These are the activations of a small neural network, seen along a few directions. Each row is one input.
Each table varies a few parts of the input and shows all the possible inputs, shuffled.
Descriptions start from the smaller parts, as in this example, which fits no table here: one of 6 places along a line, together with either a single point or one of 9 places along a line or (one of 3 separate values, together with one of 8 places around a ring).
Shared parts are said once, and a part with two or three values counts as separate values.

Other details of the inputs vary at random and push rows far along two fixed directions, the same in every table; ignore that.

Table:
r1: [  0   2  -8 -32 -13  22  -7  -4  33   1   2  -8   4   4  13]
r2: [ 7 -6  3 -9 12 -2  1  6  3  9  4  3  6 -9 -5]
r3: [  7 -13 -11  16  13 -14  -3  15  -5  -4   4   2  12  -1 -18]
r4: [ -2 -21 -10  32  30 -11  17   6 -29   3  -1  18  16   0 -37]
r5: [ -4   2  -4   7 -11   6 -12   4  16 -10   5  -7   0   4  17]
r6: [ -6 -21   9  20  41 -10  28   8 -23   8  13  11  24  -1 -26]
r7: [ -3  -8   1  15  24 -18  22  13 -51  -6  16  15   0  15 -46]
r8: [  2 -11  12   6  21 -23  29   0 -47   6  27  12  13  11 -41]
r9: [  2 -16   6  11  16  -8  17  13  -3   6  15   4  11  -6  -5]
r10: [-14  71  51  41  21 -53 -26 -52 -42  32 -69 -47 -17 -24  44]
r11: [ -6   3  -2 -12 -21  28 -20   4  26 -10   5  -1  -9   5  22]
r12: [-19  81  54   4  -4 -49 -19 -47 -42   7 -60 -31 -22 -10  43]
r13: [ -4  18  -1 -38 -23  13   6  -7   7  -6  13  -5 -19  14   7]
r14: [  6  -1 -14 -15 -24   9   2  -4  29   5   1  -4  -8  -8  19]
r15: [ -3  -2  -5  -4 -21  18 -14   8  26 -10   6  -5  -7   6  20]
r16: [ -9   0   3  -1  -5  18 -13   0  11  -7  -2  -2  -3   8  14]
r17: [  7  -7 -14   5  -1  -9  13  -2   7   7   5   2   5 -11   1]
r18: [ -4  13   3 -14 -29   8 -11  -9 -13 -11  12  -5  -9  23  -3]
r19: [ -7  63  58  30  30 -56 -34 -40 -42  30 -63 -48 -14 -22  39]
r20: [  6  -2  -3  -6 -10   7 -19   6  13  -5  -7  -8  -7  -1   5]
r21: [  5 -10  -7   0   6   1  12   0   1  10   4  11   1 -12  -6]
r22: [ -9 -22   4  32  38  -7  15  13 -27  -2   8  14  21   6 -32]
r23: [  6  -2 -11 -17 -22  14   1  -6  26   3   0  -3 -11  -9  17]
r24: [  1  -1 -14 -25 -21  23   0 -11  29   3   0   1  -7  -2  18]
r25: [  0   0  -7 -17 -20  16   0   2  35  -5  16  -7   2   0  27]
r26: [  2 -19   8   7  17  -1  16  11  -4   4  15   5   8  -7  -7]
r27: [ -4 -16   8   5  23   1  16   5  -7   5  11   8  12  -1  -7]
r28: [  3   1  -8 -17 -17  19 -24   6  23  -7  -2  -2  -7   3  10]
r29: [  0 -23  11  20  39 -12  24  15 -24  10  18  17  17  -9 -24]
r30: [  6  -3 -14 -16 -25  16 -20  10  31  -9   0  -6  -6   5  11]
r31: [ -9   9   0 -10 -10  -4   8   0 -22 -21  -5  19   1  13 -15]
r32: [ 11 -18   2   0  19 -10  11  11  -5   8   7   3   9 -10 -16]
r33: [  4 -10 -13  15  -5  -4   0   5   1   0  -3   4  -3  -4  -6]
r34: [  4  -3 -16  -6 -27  18 -12  -2  22  -7  -5  -1 -14  -2  11]
r35: [ -2  -2 -19 -13 -25  27 -13  -6  25  -7  -5   3 -10   6  13]
r36: [  3 -14 -10  18   9  -1   3   7 -12   1   1  16   1  -6 -18]
r37: [ -2  -5  -6   2   9   5  -8   5   1  -3  -5   0  10   7 -12]
r38: [ 12 -25   1  15  34 -26  21  18 -19  12  11   9  19 -11 -30]
r39: [  3   0 -19   9 -16   0  -7  -2  13  -5  -3  -1  -3  -3   7]
r40: [  0   1  -4  -9  -5  11 -20   1  11  -4  -9  -5  -2   6   5]
r41: [  0  19  -9 -26 -36  25  -1  -7  11 -20   1  10 -15  24   1]
r42: [  2  23   0 -34 -27  16  12 -14  13  -9   2   6 -12  16   6]
r43: [  0 -28   6  33  32 -11  14  20 -27  -2  12  14  11  -3 -29]
r44: [  8   2 -11 -22 -16   5  -7   1  32   0   6 -11   3  -4  18]
Each input here is: one of 2 separate values, together with either one of 4 places along a line or (one of 3 separate values, together with one of 6 places along a line).
Changing only the choice among 2 separate values turns r21 into r36. The same change can be made to r24. Which row results?
Answer: r35
Changing only the choice among 2 separate values turns r32 into r20. The same change can be made to r38. Which row results?
Answer: r30
Which other rows does r42 become when the place on the line of 4 takes its other values? List them by row number.
Answer: r8, r12, r13
Which other rows does r39 become when the choice among 3 separate values takes its other values? List them by row number.
Answer: r3, r5
Which other rows does r6 become when the choice among 2 separate values takes its other values? List them by row number.
Answer: r22
Which other rows does r4 become when the choice among 3 separate values takes its other values? List them by row number.
Answer: r22, r37

Table:
r45: [  3 -21   2  -5  34 -13  32  15 -24   5  22  16  16   3 -37]
r46: [ 13 -65 -33 -15  10  36   7  43  48  -9  34  28  29  -5 -20]
r47: [  5  -1   5  44  32 -33   3   1 -51   4 -15   9   5   0 -40]
r48: [  5 -11 -37 -28 -42  42 -18   4  85  -4   9 -14  -1  -5  45]
r49: [  3  55  21 -22 -27 -10 -23 -39  11  16 -37 -36 -24  -8  46]
r50: [ -7 -16  -7   3   0  11  -2  10 -10 -14  15  10   9  17 -21]
r51: [  7  12  27  21  31 -50  23  -6 -48  14  -4  -3   5 -13 -16]
r52: [  1   0  15  32  44 -48  35 -12 -54  21 -16  11   9 -22 -27]
r53: [ -5  12   8  50  28 -40   3  -9 -56   5 -31   7  -1 -10 -21]
r54: [-11   2 -19 -40 -56  65 -18   2  56 -30  14   4 -17  28  31]
r55: [  4 -53 -22 -29  14  24  43  26   5  -5  58  35  31  13 -44]
r56: [-10  20   6 -46 -37  43  -3 -14  47  -6  11  -7 -14  11  43]
r57: [-17  77  40  14 -16 -25 -57 -35 -20   1 -59 -51 -35   1  52]
r58: [  2  19  16  22  -4  -9 -39 -13  15  21 -29 -37 -19 -26  48]
r59: [  7 -29 -24  -1 -10   7  14  26  -3 -20  29  27   7  16 -37]
What do these inputs look like to the network?
Answer: either one of 3 separate values or (one of 2 separate values, together with one of 6 places along a line)
Which other rows does r56 become when the choice among 2 separate values takes its other values? List them by row number.
Answer: r54
A walk changes only the place on the line of 6. It starts at r53 and steps to r47. List the rest of the walk in order.
Answer: r59, r57, r50, r54

Table:
r60: [ -1  34  14   2 -10 -17   7 -22 -35   0 -19   1 -12  10  -7]
r61: [ 12 -30   9 -25  34  -5  25  21  -3  12  37   5  23  -1 -27]
r62: [  9  60  43 -15   2 -45 -23 -36 -11  35 -39 -50 -19 -25  43]
r63: [-20  62  56  22  11 -29 -24 -36 -55   5 -43 -24 -22   9  14]
r64: [-10  36  -4 -31 -38  18 -17 -28  -3  -6 -21  -4 -32  12  17]
r65: [ 11 -16  11  73  55 -54  10   8 -47  26 -18 -11   4 -28 -26]
r66: [ 11 -40 -14  45  46 -21  38   9 -13  23  16  20  27 -27 -29]
r67: [ 18 -75 -41  -1   3  22  34  35  25   0  42  39  18 -19 -32]
r68: [-16   7 -13 -49 -39  54 -10  -4  20 -23  15  10 -19  29   6]
r69: [  1 -42 -12  -9 -10  34  -3  21  40  -1  28  11   7  -9  16]
r70: [ -5 -44 -22 -12  17  36  19  23  45  -4  16  23  28  -4  -3]
r71: [  2  18 -11 -33 -51  45 -62   5  78 -16 -10 -26 -22   4  64]
r72: [ -6   3  32  35  46 -31  30   3 -77  -2   3  18  15  15 -52]
r73: [ -6 -15   8   7  25 -12  35  10 -47 -19  27  25  16  22 -46]
r74: [ -9  48 -12 -56 -78  20 -12 -21  34 -22  -1 -11 -30  22  40]
r75: [  8 -41 -38 -30 -14  33  39  18  -1 -18  40  52   6  27 -61]
r76: [ -2  31 -12 -45 -57  18  -3 -23  20 -22  -1  -2 -23  22  23]
r77: [  9  40  10  20 -11 -23 -49 -13  12   7 -48 -34 -24 -23  44]
r78: [ -7  50  35  42  29 -48 -18 -39 -15  29 -75 -35  -6 -39  46]
r79: [ -9 -14 -16 -34 -23  23  29  22   4 -31  47  25   9  32 -26]
r80: [ -5 -11  15  45  43 -16  10   0  -9  23   2  -6  20 -20   8]
r81: [  8 -61 -39  -5   4  30  -6  40  32 -14  36  20  33  12 -32]
r82: [  8  14 -27 -24 -51  18 -51  -9  57  -6 -24 -29 -11  -6  41]
r83: [  0 -15  29  79  69 -49   2  14 -52  24 -13 -16  10 -17 -20]
Changing only one part turns r80 into r66. The same change can be made to r81. Which row results?
Answer: r82
What do these inputs look like to the network?
Answer: one of 2 separate values, together with either a single point or one of 5 places along a line or one of 6 places along a line
A walk changes only the place on the line of 5. It starts at r68 and steps to r63. List the rest of the walk in order.
Answer: r72, r73, r79
Which other rows does r63 become when the choice among 2 separate values takes its other values? List them by row number.
Answer: r75
